A small network was shown many inputs. Here are its activations along a few directions, one row for each input.
In each table, some parts of the input vary, and every possible input appears once, in random order.
A made-up example of a description, with smaller parts first: one of 6 places along a line, together with either a single point or (one of 2 separate values, together with one of 5 places around a ring) or one of 11 places around a ring.
Shared parts are said once, and a part with two or three values counts as separate values.
(in the rows, 128 means zero)

Other details of the inputs shift rows strongly along two fixed directions, in all tables alike. That doesn't count.

A family of inputs:
row 1: [136 136  88 129 128  96 127 191 114 126 122 129 160  69 114  59  68]
row 2: [148 136 134 120 111 181  83 135 116 181 122  89 106 143 133 156 160]
row 3: [109 148 130 151 146  91 150  97 149  63 134 174 153 155 126 151 117]
row 4: [142 130 129 126 119 152 107 137 126 157 127 110 112 141 135 136 143]
row 5: [129 129  94 118 122 102 142 172 106 134 119 131 157  56 105  60  71]
row 6: [142 140 148 113 104 209  90  92 102 176 134  78 102 139 118 228 166]
row 7: [122 114 110 118 130 107 142 159 113 125 124 131 140  84 118  82  92]
row 8: [107 108 153 140 148  90 162  98 160  84 140 159 128 160 147 123 150]
row 9: [138 130  98 119 116 104 143 170 108 135 123 126 151  61 110  63  75]
row 10: [134 133  94 121 121  98 142 177 109 130 120 127 161  53 107  56  71]
row 11: [111 111 143 149 152  85 156 111 167  77 141 172 128 172 151 118 139]
row 12: [135 135  93 124 121  92 144 175 111 124 120 135 168  49 104  49  66]
row 13: [111 106 157 141 143  94 168  87 165  86 141 163 121 169 148 130 154]
row 14: [121 125 138 131 158 119 162  84 153  70 140 167 135 149 115 150 155]
row 15: [129 126 102 129 134 100 127 177 122 118 127 133 146  94 124  76  87]
row 16: [156 136 121 114 103 183  82 149 105 191 121  82 104 123 125 142 141]
row 17: [131 130  90 126 130 105 125 183 113 132 120 131 154  77 112  67  73]
row 18: [145 132 122 113 111 183  81 150 103 191 118  83 105 127 126 147 143]
row 19: [125 163  94 135 124  93 127 167 102 121 112 134 164  68 115  93  45]
row 20: [141 120 146 112 117 201  74 124 113 192 123  77  79 168 141 187 182]
row 21: [111 137 140 155 145 104 147  88 161  70 141 177 151 161 129 172 125]
row 22: [105 108 157 141 146 101 162  79 164  93 136 165 124 175 146 139 163]
row 23: [109 141 141 139 137 109 158  77 141  76 139 156 142 150 123 164 136]
row 24: [138 154 128 109  99 180  94 128  79 190 114  69 112  98 121 170 118]
row 25: [104 108 147 147 155  94 150 102 167  82 137 172 125 182 151 130 150]
row 26: [110 112 157 143 145  96 163  85 167  89 138 161 128 172 148 135 163]
row 27: [135 139  86 131 129  89 131 190 118 120 122 138 166  66 112  51  63]
row 28: [142 126 130 125 121 152 107 138 126 156 128 107 110 143 135 138 143]
row 29: [147 124 131 102 105 181  94 149  95 191 122  69 100 108 124 143 147]
row 30: [104 143 141 142 137  98 163  74 144  76 130 156 137 155 132 155 134]
row 31: [118 109 175 143 144 134 133  72 174 109 142 146  93 224 165 183 199]
row 32: [137 130 128 126 119 158 100 130 124 159 123 114 116 141 130 139 144]
row 33: [109 103 156 141 143  96 166  91 162  85 142 162 118 170 149 131 155]
row 34: [142 120 128 100 106 182  95 147  91 192 119  75 100 108 122 144 141]
row 35: [103 148 135 154 145  86 153  88 155  65 126 172 143 169 138 152 125]
row 36: [113 109 155 144 143  93 169  85 167  87 141 166 125 170 146 129 154]
row 37: [141 122 152 109 104 199  92 102 110 194 121  82  89 154 132 184 186]
row 38: [153 127 145 107  97 197  92 118 105 198 123  74  90 136 129 169 171]
row 39: [148 129 125 113 114 178  81 157 105 184 122  78 102 127 132 146 145]
row 40: [141 145  75 121 147 107 136 183 109  92 124 149 173  57  85  73  63]
Description of these inputs: one of 2 separate values, together with either a single point or one of 4 places along a line or (one of 3 separate values, together with one of 5 places along a line).
- Changing only the choice among 2 separate values turns row 27 into row 10. The same change can be made to row 16. Which row results? => row 38
- Changing only the choice among 2 separate values turns row 22 into row 17. The same change can be made to row 23. Which row results? => row 3
- Which other rows does row 23 become when the place on the line of 4 takes its other values? List them by row number. => row 6, row 24, row 30
- Which other rows does row 31 become when the choice among 3 separate values takes its other values? List them by row number. => row 20, row 39
- Which other rows does row 3 become when the place on the line of 4 takes its other values? List them by row number. => row 19, row 21, row 35
- Which other rows does row 18 become when the choice among 2 separate values takes its other values? List them by row number. => row 5
